Each row below holds a small network's activations on one input, seen along a few directions.
Each table varies a few parts of the input and shows all the possible inputs, shuffled.
Descriptions start from the smaller parts, as in this example, which fits no table here: one of 6 places along a line, together with either a single point or one of 9 places along a line or (one of 3 separate values, together with one of 5 places around a ring).
Shared parts are said once, and a part with two or three values counts as separate values.
(in the rows, 128 means zero)

Other details of the inputs vary at random and push rows far along three fixed directions, the same in every table; ignore that.

Table:
R1: [ 96 124 131 154 115 115 135  65 123 150 106 232 117 115]
R2: [138 125  88 138 116 131 135 124 155 159 152 123  83 112]
R3: [ 99 106 164 112 113 130 133 122 186 152 104 101 140 170]
R4: [127 121  84 134 122 134 128 122 152 159 148 120  85 110]
R5: [154 140 140 127 141 137 130 174  88 103 143  79 144 113]
R6: [155 142 105 125 140 130 126 144  86 115 152 117 119 102]
R7: [150 145 104 134 142 129 130 146  87 107 145 117 115 102]
R8: [110 107 165 126 113 136 130 130 195 152 109 112 148 167]
R9: [160 145 120 121 142 125 128 159  95  94 141  97 140 121]
R10: [117 128 187 102 134 125 127 145 122  97 102  95 178 164]
R11: [153 144 102 133 133 126 131 145  87 110 149 124 119 103]
R12: [136 131 164 105 141 121 119 137 126  94 108 122 181 162]
R13: [147 140 122 140 132 138 133 160  79 120 151 106 121  93]
R14: [131 119 109 144 116 140 141 131 147 173 152 111  83  99]
R15: [131 135 160 117 139 124 121 141 132  88 105 120 174 165]
R16: [107 143 141 144 134 110 122  85  55 105 109 229 155 102]
R17: [132 123  87 141 121 135 135 125 152 156 145 120  82 113]
R18: [136 122  89 131 119 136 130 121 154 164 155 123  84 112]
R19: [120 112 147 117 120 121 130 117 198 141 106 123 145 173]
R20: [138 139 139 114 135 134 130 165  83 102 139  76 137 120]
R21: [130 119  89 137 125 134 128 122 152 157 143 116  81 112]
R22: [112 108 144 117 126 127 121 116 195 139 102 116 137 171]
R23: [157 142 119 115 143 131 122 159  90  97 144  99 143 121]
R24: [ 91 121 129 153 114 118 124  65 120 149 107 233 117 115]
R25: [124 133 156 112 140 122 114 135 130  92 108 125 176 159]
R26: [110 107 142 120 122 129 120 119 194 138 101 118 141 173]
R27: [129 122  88 131 126 132 129 118 156 160 148 117  83 109]
R28: [ 95 141 168 140 120 116 131  91  46 111 108 215 154 106]
Each input here is: one of 4 places along a line, together with either one of 2 separate values or one of 5 places around a ring.
Question: Start at R25 and move only the place on the line of 4, one step at a time. The first step leads to R4. Which rows follow, in order?
Answer: R16, R27

Table:
R29: [148 133 147 113 140 125 118 147 141  98 120 115 174 158]
R30: [143 132 102 148 119 133 138 129 110 155 159 142 100  86]
R31: [116 132 146 112 135 123 121 120 105 114 120 132 146 131]
R32: [145 132  96 110 137 131 120 147 138 123 149  82 113 128]
R33: [115 132 155 130 121 127 130 120  92 126 125 156 146 118]
R34: [117 132 155 129 118 124 136 120  93 124 121 152 141 122]
R35: [122 130 169 120 131 132 128 153 123 101 111  95 162 152]
R36: [111 131 143 124 137 123 120 114  90 111 113 150 139 122]
R37: [126 131 158  99 140 123 124 141 122  98 112  92 159 156]
R38: [138 113 110 141 118 141 135 142 173 166 143 100 101 123]
R39: [156 133 100 134 138 134 127 153 148 121 144  94 111 126]
R40: [111 133 145 122 138 123 124 121 107 106 111 131 139 132]
R41: [109  98 157 128 102 127 139 110 228 175 104 131 140 177]
R42: [105 132 144 149 119 127 131 102  70 132 121 193 129  98]
R43: [124 131 130 119 139 122 115 124 114 101 113 139 148 141]
R44: [ 91 102 139 158  98 127 141  81 199 187 105 191 114 140]
R45: [129 137  80 141 131 127 127 116 107 132 145 142  84  95]
R46: [161 132 102 123 133 131 131 150 147 128 149  93 113 129]
R47: [136 136  83 130 127 124 131 116 106 136 150 138  87  99]
R48: [158 128 100 129 138 136 123 154 147 126 145  93 114 127]
Question: Changing only one part turns R42 into R48. The same change can be made to R34. Which row results?
Answer: R46
Question: What do these inputs look like to the network?
Answer: one of 4 places along a line, together with one of 5 places around a ring
Question: Start at R35 and move only the place on the ring of 5, one step at a time. The first step leads to R44. Which rows follow, in order?
Answer: R39, R45, R40

Table:
R49: [178 137 127  96 169 134 118 192 178  82 132  16 159 172]
R50: [115 134 157 116 132 120 120 109  82 114 117 164 162 123]
R51: [135 116  97 124 107 133 140 121 174 184 161 109  79 117]
R52: [121 139  90 140 124 127 139 106  67 147 153 151  72  69]
R53: [131 137 162 137 123 123 131 126  90 111 119 173 167 124]
R54: [109 100 128 127 116 120 119  88 202 156  96 178 147 173]
R55: [ 82  97 168 125 110 132 121  94 189 168  98 157 145 160]
R56: [141 143 141 116 149 136 126 175  71  85 134  68 141 116]
R57: [140 140 133 140 139 136 133 164  87 104 135  90 127 108]
R58: [126 116 145 112 139 121 111 121 181 105  94 122 154 182]
R59: [123 139 162 141 122 119 141 123  87 103 108 169 157 128]
R60: [129 122  72 135 119 126 129 116 182 163 149 114  74 115]
R61: [132 144  68 148 124 135 124 120  85 131 160 160  81  85]
R62: [119 133 167 143 131 128 122 128  87 111 114 166 168 119]
R63: [138 124 104 120 115 131 147 137 158 155 150  83  86 127]
Question: What do these inputs look like to the network?
Answer: either one of 5 separate values or (one of 2 separate values, together with one of 5 places around a ring)
